A small network was shown many inputs. Here are its activations along a few directions, one row for each input.
In each table, some parts of the input vary, and every possible input appears once, in random order.
Descriptions start from the smaller parts, as in this example, which fits no table here: values(2) and (point or ring(9) or (line(4) and ring(5))).
Shared parts are said once, and a part with two or three values counts as separate values.

Rows:
R1: [ -35  -14  -21  -32   50   -6  -11   55   -2 -107    5   48   10   10
   18]
R2: [ -1  -9  13  26   5 -12 -21 -17  -2  26 -34 -13  -7   6  -7]
R3: [  6   6   3   7  -6   5   4 -16  40  22  38   2 -31  32 -14]
R4: [ 40  25   3  10   3  -5  14  -4 -52   4 -15  -5   4 -23 -23]
R5: [ 20  10  21  17  -6 -17 -25  13 -19  32 -17   6   2 -13  10]
R6: [-16   3   1  24  -8  -4  -6 -12 -14  13 -30 -26  -2  -5 -18]
R7: [ 9  6  4  7 -6  8 16 -6 47 29  1 -3 -9 10  1]
R8: [ 53   9  24  14  18  -1   0   1 -38  22 -13   6   1 -21  -7]
R9: [-19   2 -15  24 -13  13  21 -13  11  20  -1  -8  -4 -21  -1]
R10: [-11  23  -6   0 -14   4  17  -1  36  12   4 -25  -8  -4  -8]
R11: [ 13  18  -1  18 -26  -7   1  12 -34  20 -18   2   9 -14  -9]
R12: [-40 -48  22 -77 -13 -10   1   7  -3 -65   5  23   2  10  40]
R13: [ -4  15 -10   7 -23  13  16 -10  30   6  43 -13 -27  19 -24]
R14: [ -6 -45 -38 -65  30  26 -20  11 -21 -63  37   9  72  26  30]
R15: [-11  -3   0  21   8  -8  -5 -20  23  30  -5  -3 -12 -12  12]
- What do these inputs look like to the network? => values(3) or (values(2) and line(6))
- List by row number the other inputs of the same sort as R7. => R2, R3, R4, R5, R6, R8, R9, R10, R11, R13, R15

Rows:
R16: [ 52  11  63  10  17 -45  -5  13 -50  20 -72  23 -25 -32   5]
R17: [  2  57 -12  40 -10  22  42  25  56 -35  80  26 -76  40 -63]
R18: [-14  37  30  44 -50 -12  16 -33 -15  52 -47 -48   0 -55 -13]
R19: [-51  28 -20  83  29  16  15  37  90 -31   8  40 -61  23 -35]
R20: [  1  -9 -52 -71  45   0 -20  35  -8 -52  52 -12  56  24  31]
R21: [  8  28  13  31 -12 -16  26  16 -73   4 -74 -22   5 -64 -13]
R22: [-53 -77 -19  -6  13  32 -20 -37  42 -13   5   6  19  35  19]
R23: [-48  -9   1  -6 -73   7  22 -45  39  49 -22 -44   4 -14   0]
R24: [-18 -53  26 -81  13 -21 -22  18  -6 -67 -11  53   2  20  41]
R25: [ -6 -25  52 -28 -48 -15 -22 -37  65  66 -19  -5 -28  15  15]
R26: [  3 -30 -18  31  47   0 -28  27 -60 -44 -50  55  40 -15  10]
R27: [ 53  -4 -12 -14   9   9   0  30 -98 -42  25  42  24  -7 -10]
R28: [ 76  25  16  39  -4   1  10   9 -96  19   1  -7  -5  -7 -30]
R29: [ -1 -50 -12 -50 -25  39   7 -43   6 -14  76  -8   3  47  -5]
R30: [-21 -63  37 -73  -5  -4   1 -39  51 -16   3  22 -13  23  43]
R31: [ -21   42   33   12   10  -17   27   34  100  -34    6   54 -100   11
  -17]
R32: [-46 -69 -29 -10  30  14 -34  19 -14 -67 -10  38  37  31  27]
R33: [ -2  -1  15  92   0  -4 -20 -28 -13  84 -45 -15  -6 -20   0]
R34: [  0  84 -52  23  44  -6  30  35  97 -21  67 -11 -49  21 -36]
R35: [ -4 -16 -42 -65  28  15  -7 -29  51  -2  65 -46  38  31  20]
R36: [ 28  15  74  19 -23 -40 -24 -29   6  72 -44  -5 -38 -29   2]
R37: [ 12  18 -31 -20 -11   2 -16 -32  59  83  41 -69  21  23   1]
R38: [-59 -30 -13 -56 -17  11  15  24 -24 -86 -13   7  43 -10  30]
R39: [  6 -41 -19 -52  -7  24   4  20 -52 -63  63  27  26  41  14]
R40: [ 17  -9   9   0 -65  32   5 -43  19  68  54 -31  -2  43 -16]
R41: [ 19   1  11  79  33  -3 -28  26 -56  25 -70   3  11 -22 -14]
R42: [-66 -44 -10 -53 -33  25  32 -36  28 -30   2 -22  18  -9  24]
R43: [ 47  28 -45 -33  60 -14 -24  45 -53 -31  13   4  54 -22   8]
R44: [ 45  57 -12  29  13 -18 -17 -17  -2  92  17 -69   8 -24  -5]
R45: [-12   3 -12 -20   1 -10  13  22 -72 -65 -54  25  35 -56   3]
R46: [ 50  24  22  47 -40   5   7 -33 -48  79  30 -29 -21  -8 -23]
R47: [ 29 -12  43 -40  28 -29 -19  39 -48 -44 -48  69  11 -28  26]
R48: [ 72  57 -18  24  47 -20  -3  31 -52  33 -10 -44  27 -27   0]
R49: [-35 -38  -3  42 -26  16 -21 -49  50  68 -21 -15   8  33   5]
R50: [-64  65 -13  34 -18   5  55  24  80 -57   2   8 -66 -13 -45]
- Changing only one part turns R32 into R38. The same change can be made to R33. Which row results? => R18
- What do these inputs look like to the network? => values(5) and (point or ring(6))
- Which other rows agree with R47 in the values(5) part? List them by row number. => R16, R24, R25, R30, R31, R36
- Which other rows does R20 become when the ring(6) part takes its other values? List them by row number. => R35, R37, R43, R44, R48
- Which other rows does R27 become when the ring(6) part takes its other values? List them by row number. => R28, R29, R39, R40, R46

Rows:
R51: [ 20  15   6  80 -51  -6 -24 -45 -39 107 -55 -64  33 -48  13]
R52: [ -6   4 -54   1  52 -11 -16  37 -48 -35 -24  -2  14  -4   8]
R53: [  6 -45 -10 -32  40  17  -9 -12 -53 -45 -15   7  31   1   3]
R54: [ 71  57  -1  44 -19  11 -14 -38 -71 116   9 -54  14 -28   3]
R55: [-29 -13 -29 -32 -28  21  85 -20  93  17  32 -47 -10  30   8]
R56: [  7  12 -16   4  70   7 -11  51  -2 -35 -13   2  46  -5   7]
R57: [  5 -15 -23   4  38 -11 -10   1 -45 -62 -14  -7  54   0   6]
R58: [ 84  53  43  62 -12 -31   5   1  23  61 -11 -26 -97 -27 -45]
R59: [  1  66  65  90 -14 -28  10 -32  36  72 -86  11 -75  -8 -33]
R60: [-26 -11 -63 -10  -7  13  -1 -41 122  32  61  34  -3  27 -14]
R61: [ 86  61  29  33   1 -42  17  -6 -43 101  42 -31 -26  -2 -48]
R62: [-41 -10 -25   2 -46  50  -6   8  69 -16  60 -25  -9  98 -42]
R63: [ -2   6 -11  -2  -5 -11  10  22 -45 -83   0  33  31 -16   0]
R64: [-25   3  35  89 -41  -9   0 -26   2 108 -94 -31 -30 -51 -26]
R65: [ 10 -68  20 -52  32  22 -22 -11 -32 -32 -14  14  33   8  25]
R66: [ -6 -63  18 -76  12 -27 -46  11 -12 -16  -5  10  39  31  55]
R67: [-12 -43  31 -82 -30 -27 -24  28 -10 -36   6  49  20  18  48]
R68: [-64  39  -6 -50 -33   7   9 -49  98  -8  48 -60 -32   1  -9]
R69: [-16  20 -40  -4  11 -12   5  59 -47 -55  -9  36 -10 -22  -3]
R70: [ -1 -25   2 -39  -3  15  11  10 -52 -64   1  44  10 -17  -6]
R71: [ -1  31   0   0  29  10  11  68  -1 -56  -2  44  23 -19   0]
R72: [-65 -29  -3  27  14  17  20 -21  87 -15  87   9 -65  40  28]
R73: [  6 -46  32 -57 -10  25  -1   5 -31 -54  -4  55  12  -4  21]
- What do these inputs look like to the network? => values(5) or ring(6) or (values(2) and line(6))

Rows:
R74: [ -1  -3 -11 -21  46  -5   0  62 -28 -96 -15  60  12  -2   6]
R75: [ -1   0   9  28 -36   3  -3 -56  36  99  -1 -54  -6   2   0]
R76: [-28 -59 -23 -75  -2  27  -8 -16  18 -42  47  -2  44  42  32]
R77: [ 28  35   2  34  27 -15   4  46 -68 -32 -43  22   3 -38 -18]
R78: [ -1 -57   2 -66  19   0 -30  14 -52 -50 -17  19  64   5  44]
R79: [-38 -39   4 -37 -44  24  10 -48  74  27  38 -26  -5  41  15]
R80: [-32   1 -37 -37  28  13  18  35  44 -88  50  34  -8  27   1]
R81: [ 45  63  21  72  10 -26   8  10 -28  43 -25  -5 -49 -37 -37]
R82: [ -5  53  -4  76  -5  -5  19  -7  53  50   5 -18 -61  -4 -38]
R83: [-44  21  -9   7 -16  10  28   1  97 -19  39  13 -57  28 -22]
R84: [ 49   8  32  28 -23 -18 -18 -37 -48  94 -33 -34   8 -31   0]
R85: [ 28 -23  13 -10  -4  -8 -28  -4 -98  13 -43  -9  56 -33  18]
- What do these inputs look like to the network? => values(2) and ring(6)
- Changing only the values(2) part turns R85 into R77. The same change can be made to R76. Which row results? => R80
- Which other rows does R75 become when the values(2) part takes its other values? List them by row number. => R82
